Each row below holds a small network's activations on one input, seen along a few directions.
Each table varies a few parts of the input and shows all the possible inputs, shuffled.
Descriptions start from the smaller parts, as in this example, which fits no table here: one of 8 places around a ring, together with either a single point or one of 11 places around a ring or (one of 3 separate values, together with one of 4 places along a line).
Shared parts are said once, and a part with two or three values counts as separate values.
In the rows, zero is written as 128.

Other details of the inputs vary at random and push rows far along three fixed directions, the same in every table; ignore that.

Rows:
x1: [135 131 153 144 135 143 120 120 132 121 111 140 138 145]
x2: [110  95 129 127 138 121 132 136 135 108 133 122 105 107]
x3: [149 130 104 133 120 117 143 147 143 124 130 122 110 106]
x4: [131 173 161 129 110 159  88 114 128 167  84 113 174 157]
x5: [153 201  94 118 117 110 206 134 103 132 155 176 103 206]
x6: [177 199  68 115 112 103 214 141  96 136 160 175 102 173]
x7: [169 189  76 115 101 114 163 148 114 151 135 137 125 135]
x8: [138 109 139 143 142 137 108 137 128 120 120 141 131 114]
x9: [101 106 131 129 139 127 146 132 123 103 144 145 102 142]
x10: [132 113 146 139 143 133 118 133 119 118 131 148 127 123]
x11: [141  97 137 153 147 132 120 137 136 106 119 142 119 104]
x12: [134 117 109 128 129 110 147 141 134 123 136 124 108 102]
x13: [122 105 135 132 135 122 134 113 136 111 142 120 123 133]
x14: [112 129 123 114 104 145  74 133 140 158 106  95 160  99]
x15: [138 141  90 110 116 118 136 148 114 156 129 114 133  93]
x16: [110 128 148 129 124 132 115 117 145 121 123 114 130 157]
x17: [148 157  65 113 120 106 181 157  96 140 150 158 102 113]
x18: [113 100 143 136 140 121 135 122 146 101 135 123 105 139]
x19: [110 153 142 112 108 142 103 108 132 150 118 120 158 167]
x20: [129 128 113 117 111 127 100 139 134 157 114  85 154  88]
x21: [132 112 147 134 145 123 130 131 115 119 122 136 119 101]
x22: [142 166 107 114  88 138  80 145 141 181  95  75 169 103]
x23: [129 122 150 132 139 132 114 129 114 128 126 141 133 120]
x24: [127 112 142 136 136 127 150 100 135 100 154 141 118 163]
x25: [123 107 134 138 130 119 127 124 149 111 132 119 115 122]
x26: [ 89 165 157 113 108 157 105 102 120 142 123 134 160 213]
x27: [120  80 153 150 143 125 135 107 160  81 145 133 102 134]
x28: [118 114 109 126 125 122 131 148 128 122 133 130 114 102]
x29: [130 121 156 147 138 144 109 114 134 114 117 148 143 152]
x30: [116 124 111 120 125 129 128 129 118 139 136 128 128 117]
x31: [107  86 127 134 137 126 129 136 137 104 138 130 106 103]
x32: [144 129 107 128 123 117 143 134 133 129 135 119 117 116]
x33: [135  97 125 136 131 124 129 127 145 112 137 113 117 104]
x34: [129 112 115 120 124 123 119 135 132 138 127  98 136  90]
x35: [133 135 146 126 125 143  88 141 117 157 106 117 153 106]
x36: [127 123 132 128 134 120 158 105 124 111 153 145 120 160]
x37: [124 107 121 121 128 127 126 125 133 127 132 120 126 107]
x38: [167 204  62  99  87 118 140 166 106 194 114 108 151 106]
x39: [118 113 126 124 128 116 123 137 139 121 125 110 117 105]
x40: [114 160 186 131 129 152 120  82 114 137 111 147 159 205]
x41: [110 107 120 124 131 127 123 125 125 123 139 127 124 111]
x42: [133  93 143 144 150 129 117 141 124 111 131 142 117  97]
x43: [135 118 112 125 119 122 114 139 138 142 121  94 133  92]
x44: [118  97 121 123 135 121 127 127 129 121 138 116 125  99]
x45: [108 100 144 130 139 122 129 120 143 109 133 120 113 131]
x46: [140 136 139 139 117 145  84 142 141 145  87 107 156  98]
x47: [132 102 148 137 147 126 127 134 119 119 119 131 117  90]
x48: [121 118 174 141 148 136 138  98 119 111 121 149 124 156]
x49: [140 108 132 145 144 130 116 141 126 114 125 146 125 108]
x50: [ 97 103 154 127 144 126 144 103 130  95 147 147 110 169]
x51: [115 194 192 124 103 177  74  82 128 171  83 121 203 221]
x52: [128 157 108 120 136 142  81 145 120 165 106  95 156  86]
x53: [109  94 141 128 137 127 127 115 142 110 135 130 117 127]
x54: [112 139 150 121 139 129 175  76 111 104 167 179 125 227]
x55: [155 178  86 120 115 106 180 156 116 132 140 147 104 145]
x56: [117 121 139 128 124 127 120 118 142 127 128 117 136 135]
x57: [154 152  84 124 118 103 164 158 126 136 134 129 105 107]
x58: [121 120 118 133 163 127 114 132 120 118 133 123 122  92]
Each input here is: one of 2 separate values, together with either a single point or one of 8 places around a ring or (one of 4 places along a line, together with one of 5 places along a line).
The inputs of x3 and x27 match in every part but the choice among 2 separate values. If x6 is changed in the same way as x3 into x27, which row does it become? -> x7
A walk changes only the place on the line of 5. It starts at x41 and steps to x44. List the rest of the walk in order. -> x20, x13, x24
Which other rows does x19 become when the place on the line of 4 takes its other values? List them by row number. -> x44, x50, x54
A walk changes only the place on the ring of 8. It starts at x1 and steps to x4. List the rest of the walk in order. -> x48, x47, x35, x42, x8, x11
Which other rows does x28 become when the place on the line of 4 takes its other values? List them by row number. -> x14, x26, x41

Rows:
x59: [165 206  71  99  70 129 129 148 123 197 117 102 166 135]
x60: [127 213 129 115 113 130 174  92 119 138 145 157 135 251]
x61: [139 127  52 116 147  82 179 188 105 123 145 130  74  37]
x62: [ 87 100 148 120 109 167  24 123 159 154  97  73 179  96]
x63: [111 113 143 128  93 160  36 125 183 153  90  64 174 108]
x64: [194 128  77 150 147  92 164 198 119 109 134 146  85  49]
x65: [165 128 128 153 157  96 242 115  99  75 164 211  69 168]
x66: [ 48  88 217 123 123 164  82  83 146 103 121 133 144 215]
x67: [145  46 137 171 160 122  88 162 167  85  99  95 101  15]
x68: [174 226  95 122  93 136 130 158 109 186  82 126 162 134]
x69: [128  26 113 148 132 118  95 150 183  92 127  84 103  21]
x70: [130 207  87  92 102 124 123 146 101 192 113 101 157 131]
x71: [120 200 160 124 143 153 168  85  78 136 134 202 147 250]
x72: [168 139  42 129 123  84 180 192 131 119 140 127  75  54]
x73: [135 201  86  89  98 123 123 143  97 197 118 100 164 129]
x74: [155 219  82 100  85 120 131 150 125 189 106  88 152 137]
x75: [173 122 135 151 155  92 231 116  99  74 172 210  72 166]
x76: [ 90  92 241 139 150 170  80  51 127 115 123 153 169 206]
x77: [114 109 106 133 172  98 217 120  99  67 193 201  61 163]
x78: [123  91 106 130 164  96 227 105  92  72 205 199  72 161]
x79: [114 112 178 139 134 170  14 134 142 157  85  88 183  93]
x80: [ 80  13 182 145 179 122 144  71 142  55 177 139  98 137]
x81: [ 88 108 208 130 126 158  91  47 165 113 131  97 161 217]
x82: [107  33 136 147 120 110 100 177 184  90 106  83  81  30]
x83: [ 81  95 235 141 151 175  88  50 128 110 115 153 167 208]
x84: [123  43 138 159 176 129  79 163 140  96 107 107 102   5]
x85: [136 189  75  97  88 136 117 147 101 187 126 125 166 132]
x86: [165 210  76  96  73 124 131 146 120 200 114  89 165 133]
The inputs of x60 and x61 match in every part but one. If x67 is changed in the same way as x60 into x61, which row does it become? -> x84
What do these inputs look like to the network? -> one of 2 separate values, together with either a single point or one of 5 places along a line or one of 8 places around a ring
A walk changes only the place on the ring of 8. It starts at x81 and steps to x74. List the rest of the walk in order. -> x60, x72, x63, x69, x59, x86
A walk changes only the place on the line of 5. It starts at x64 and steps to x67. List the rest of the walk in order. -> x68, x65, x75

Rows:
x87: [ 82 105 156 124 150 133 153 108 108  91 162 171 101 194]
x88: [ 70 112 214 128 139 169  47  79 139 142  94  89 173 161]
x89: [110 100 143 123 151 128 160  73 110 100 178 165 126 181]
x90: [142  65 151 162 172 142  85 149 123 106 110 157 121  48]
x91: [151 165  85 125 111  92 183 175 119 126 120 146  85 108]
x92: [150 135 114 119  88 139  64 135 166 173 101  55 177  94]
x93: [120  56 140 135 149 120 117 116 130 114 138 103 123  49]
x94: [139 142  59 107 133 105 162 155 101 131 169 146 111 107]
x95: [203 165  94 160 135 118 159 182 104 119 118 176 113 102]
x96: [122 138 140 110 116 143  78 124 120 176  81  78 174  74]
x97: [130 225  84  89  98 123 127 180  86 201 100 125 151 128]
x98: [ 81 100 139 128 149 135 152  95 118  92 169 172 113 194]
x99: [129 203 160 122 102 146 123 103 130 161 100 119 158 205]
x100: [110 116 152 134 129 128 163 113 142  87 148 160  94 198]
x101: [141  72 149 148 149 116 126 129 162  99 111  88 106  64]
x102: [151 152  58 124 105 102 178 165 132 128 140 146  94 115]
x103: [127 191 124 114  87 151 106  97 147 155 133 121 172 214]
x104: [147  63 141 150 140 115 121 125 166 105 131  86 112  67]
The inputs of x102 and x98 match in every part but one. If x100 is changed in the same way as x102 into x98, which row does it become? -> x87
What do these inputs look like to the network? -> one of 2 separate values, together with either a single point or one of 8 places around a ring
